Each row below holds a small network's activations on one input, seen along a few directions.
In each table, some parts of the input vary, and every possible input appears once, in random order.
A made-up example of a description, with smaller parts first: values(3) and (point or ring(9) or (line(4) and ring(5))).
Shared parts are said once, and a part with two or three values counts as separate values.
In the rows, zero is written as 128.

Other details of the inputs vary at random and push rows far along two fixed directions, the same in every table; ignore that.
To show where, the next rows are all for the same input, with only those details redrawn:
[183 165  87 123 121 103 115 131 144 182  99 139 162  53]
[119 111 158 121 124 151 142 139  73  86 141 123  95 207]
[132 139 144 139 133 136 119 123 103 152 127 129 160 135]
[141 152 138 144 134 131 108 119 118 184 121 132 189 101]
[175 147  96 116 116 114 128 138 126 143 106 134 125  94]
[136 149 143 143 136 134 112 117 112 177 124 132 184 111]
[145 119 124 110 116 133 145 144  89  87 125 129  80 172]

Rows:
R1: [179 131  82  93 104 110 147 155 112  89 105 133  62 129]
R2: [158 173  98 137 111 107 104 120 146 218 102 139 192  53]
R3: [ 98  97 168 106 126 158 156 118  88  54 170 138  90 210]
R4: [129 120 107 109 109 134 148 126 154  92 149 162  72 157]
R5: [ 68 137 180 177 126 159 122 120  87 135 148 124 176 186]
R6: [101 111 147 108 113 144 156 124 121  68 165 151  66 203]
R7: [ 70 137 192 167 153 160 110 100 107 141 156 142 205 142]
R8: [118 126 172 139 146 155 113 118  91 143 135 122 182 165]
R9: [ 57 138 182 183 147 167 105 103 141 155 159 159 189 158]
R10: [ 47 122 200 161 127 170 122 112  92 110 162 140 167 191]
R11: [149 108 112  81 118 133 156 130 118  49 141 138  77 158]
R12: [143 161 104 153 126 123 106 118 160 204 115 153 166  95]
R13: [117 125 119 110 148 124 129 128 134 154  97  85 127  77]
R14: [177 166  59  96  96  88 127 122 180 166 114 156 143  25]
R15: [141  98 114 133 146  79 121 135 163 144 120  98 149  61]
R16: [110 120 121 136 100 135 161 157 104  41 132 134  30 216]
R17: [159 159  87 140 115 111 129 144 136 133 105 135 138  80]
R18: [ 97  88 149 146 137  95 117 130 144 150 137  96 161 109]
R19: [ 96 101 176 119 115 162 143 121  93  73 174 134  61 247]
R20: [ 96  93 167 125 118 171 139 120 101  76 176 140  61 251]
R21: [151 179  77 140 113  96 115 126 195 169 105 167 151  30]
R22: [ 71 121 170 160 180 160 109 103 147 198 121  95 182 113]
R23: [ 77 131 190 161 160 164 107  96 107 132 150 138 215 145]
R24: [177 150  35 126  90 101 148 162 171  97  93 152  48  98]
R25: [ 93  89 153 166 152 109 108 129 177 168 145 110 166 116]
R26: [189 123  91  80 108 122 136 134 130  86 121 130  84 119]
R27: [204 135  43  63  70  91 149 150 146  90 108 142  30  96]
R28: [ 93 124 152 130 165 139 128 120 141 160 112  90 130 112]
R29: [130 135 160 131 135 147 109 100 114 161 153 130 175 129]
R30: [131 129 126 111 182 130 113 116 139 167  94  79 175  56]
R31: [ 74  97 189 178 161 110 103 116 161 184 153 102 200 118]
R32: [156  75  94 105 140  77 136 153 150  72 116  90  86 101]
R33: [127 134 124 115 172 125 117 122 140 172  99  83 159  52]
R34: [197 145  44 104 102  97 147 164 142  74  85 131  75  85]
R35: [175 136  69  94  90 101 155 162 136  83 104 144  20 145]
Question: What do these inputs look like to the network?
Answer: line(5) and (values(2) or ring(5))
Question: The inputs of R2 and R12 match in every part but the line(5) part. If R18 is changed in the same way as R2 into R12, which row does it become?
Answer: R25
Question: Change only the values(2) part in R13. List by row number the other rows that result.
Answer: R18
Question: List by row number the other rows that have the line(5) part in common with R8.
Answer: R11, R23, R26, R30, R32, R34

Rows:
R36: [ 82  84 141 134 121 126 153 157 109  75 128  93  73 184]
R37: [154 130 115  99 122 124 123 109 161 137 150 137 135 106]
R38: [126 157 137 156 116 136 112 131 107 156 126 143 166 127]
R39: [111 111 130 124 113 127 144 132 147  90 154 139  79 163]
R40: [127 140 127 131 108 135 140 141 111 114 126 135  80 174]
R41: [132  90 114 107 121 111 151 169 111  54 113  99  50 152]
R42: [171 117  81 111 136  91 142 164 140  83  87 108  87  93]
R43: [190 144  85  93  93 123 135 140 103 103 115 139  89 117]
R44: [173 160  84 131 115 118 133 151 121 116 104 148 118 112]
R45: [142 122 116 118 160 111 116 125 149 174 106 107 134  79]
R46: [ 92 101 156 143 162 137 126 128 128 139 126 100 112 154]
R47: [ 99 165 139 180 113 135 108 121 129 202 125 140 200 113]
R48: [153 139 130 123 126 140 138 140  84 102 128 142 122 160]
R49: [181 156  92  96 105 126 129 127 126 141 115 134 106 115]
R50: [126 160 159 145 130 140 112 109 114 188 134 135 178 130]
R51: [151 148 119 123 146 134  93  88 186 210 139 148 204  62]
R52: [ 99 152 149 174 119 147 118 120 123 163 129 135 139 164]
R53: [ 99 123 150 169 143 134 117 118 138 111 149 148 173 152]
R54: [149 127 110  90  88 117 158 150  84  80 123 138  60 168]
R55: [173  99  97  81 118 107 143 149 117  77 108  96  69 112]
R56: [ 99 105 146 132 133 116 136 141 119 129 127  96 130 129]
R57: [159 126 112  96  92 126 153 155  81  64 123 140  53 172]
R58: [174 159  92 111 120 120 125 133 143 170 101 149 115  98]
R59: [137 174 121 157 135 130 105 117 155 221 107 150 176  89]
R60: [115 152 130 156 122 103 103  99 176 208 138 150 222  50]
R61: [ 60 102 190 181 158 148 109 130 107 141 137  96 183 162]
R62: [102 111 128 143 125 133 135 127 164 114 143 148  86 159]
R63: [126  77 155 105 149 132 154 152  77  41 126  97  75 193]
R64: [134 122 107 127 138 103 130 141 151 147 110 100 107  88]
R65: [108 109 169 125 161 147 112 109 110 155 145  87 162 141]
R66: [145 109 127 101 111 127 131 118 125  87 154 140 113 137]
R67: [153 156  71 142 107  89 120 126 214 174 117 151 136  41]
R68: [166 147  72 124 106  83 117 131 180 138 117 157 136  42]
R69: [ 21 128 214 141 188 204 130  92  76 111 132  90 168 172]
R70: [ 99 129 156 166 128 162 135 144  75  75 139 138 115 226]
R71: [121 130 159 122 139 177 120 110  94 143 141 132 133 197]
R72: [155 116  96  91 121 113 140 133 164 107 131 152  72 120]
R73: [ 71 112 158 160 114 132 129 117 137 118 161 140 141 165]
R74: [189 147  75  77  85 106 143 142 112 114 108 139  87 107]
R75: [122 117 123 126 127 126 135 127 166 122 139 149  94 136]
R76: [128 107 154 126 138 155 127 105 114  91 163 138 154 167]
R77: [129 133  99 147 107 105 119 132 164 113 131 151 127 100]
R78: [160 123  91 119 120 103 140 141 152  78 126 153 103 113]
R79: [177 118  81  79 118  86 135 140 138 132 102  99 109  58]
R80: [106 103 188 148 174 165 109 104  92 139 141  88 206 157]
R81: [ 79 167 145 123 154 171 126  91 144 137 131 147 176  82]
R82: [121  96 101 121 119 113 156 161 138  73 110  95  26 157]
R83: [109  86 154 103 141 130 150 144  97  79 139  90  64 182]
R84: [120 106 104 135 142 116 137 148 154 125 106 104  69 127]
R85: [135 193  85  97 125 159 146 127 118 117  88 146 105  77]
R86: [149 134 112 109 118 105 129 117 165 138 139 146 123  91]
R87: [ 82 101 213 152 156 160 124 100  92 104 180 141 186 199]
R88: [146 131 119 104 113 110 120 105 149 152 149 143 166  85]
R89: [174 141 109 115 118 151 135 130  92 103 124 136 123 151]
R90: [ 93 105 159 166 163 136 122 140 112 104 120 100 153 160]
R91: [101 115 167 132 149 117 117 120 113 174 132  98 189 103]
R92: [ 70 100 216 148 140 155 118 100  93 113 185 139 175 194]
R93: [117 150 126 162 124 143 122 127 139 166 114 143 119 150]
R94: [118 156 136 149 108 128 122 125 114 175 125 140 169 122]
R95: [137 184 109 180 117 120  93 128 148 207 108 149 211  64]
R96: [158 136  93 103 102  87 131 123 164 144 133 150 137  61]
R97: [153 110 107  99 153 131 121 123 140 142 112  99 108 109]
R98: [118 116 163 137 153 119 111 120 117 165 124 101 188  94]
Question: What do these inputs look like to the network?
Answer: values(3) and (point or (line(4) and line(5)))
Question: The inputs of R96 and R91 match in every part but the values(3) part. If R77 is changed in the same way as R96 into R91, which row does it become?
Answer: R61
Question: A walk changes only the line(5) part. It starts at R71 and steps to R49. List the rest of the walk in order.
Answer: R74, R43, R89
Question: Change only the values(3) part in R56. List by row number the other rows that result.
Answer: R60, R94

Rows:
R99: [ 67  94 173 157 130 148 141 140 100  77 153 121  92 222]
R100: [148 131 116 122 128 125 133 144 105 119 104 112 121 122]
R101: [130  96 132  98 134 121 138 126 132  88 142 117 101 135]
R102: [155 198  79 147 100 122 112 113 182 201 115 183 158  62]
R103: [124 137 154 152 147 119  97  98 148 192 146 133 237  73]
R104: [189 166  66  81  87 137 152 146 109  93 104 162  46 139]
R105: [135 110  97 134  93 103 151 168 124  59 123 137  46 173]
R106: [116 154 166 131 119 164 115  88 117 153 170 174 181 156]
R107: [138 104  77  98 123 102 154 157 169  84 101 110  26 112]
R108: [ 33  95 212 173 159 166 124 113 106 125 163 110 146 213]
R109: [ 96 107 176 131 169 140 107  93 146 171 151 107 200 104]
R110: [164 104  77  68 128 115 161 160 118  63  89  90  13 126]
R111: [181 151  91 134 113  80 106 123 166 176 123 149 198  34]
R112: [ 58 102 219 150 170 183 123 113  62 126 148  88 164 212]
R113: [185 171  84 144 119  93 107 138 136 191  88 128 190  38]
Question: What do these inputs look like to the network?
Answer: values(3) and (point or line(4))
Question: The inputs of R102 and R104 match in every part but the values(3) part. If R99 is changed in the same way as R102 into R104, which row does it become?
Answer: R100
Question: Change only the values(3) part in R108. List by row number the other rows that result.
Answer: R101, R112
Question: Change only the values(3) part in R110. List by row number the other rows that result.
Answer: R107, R109
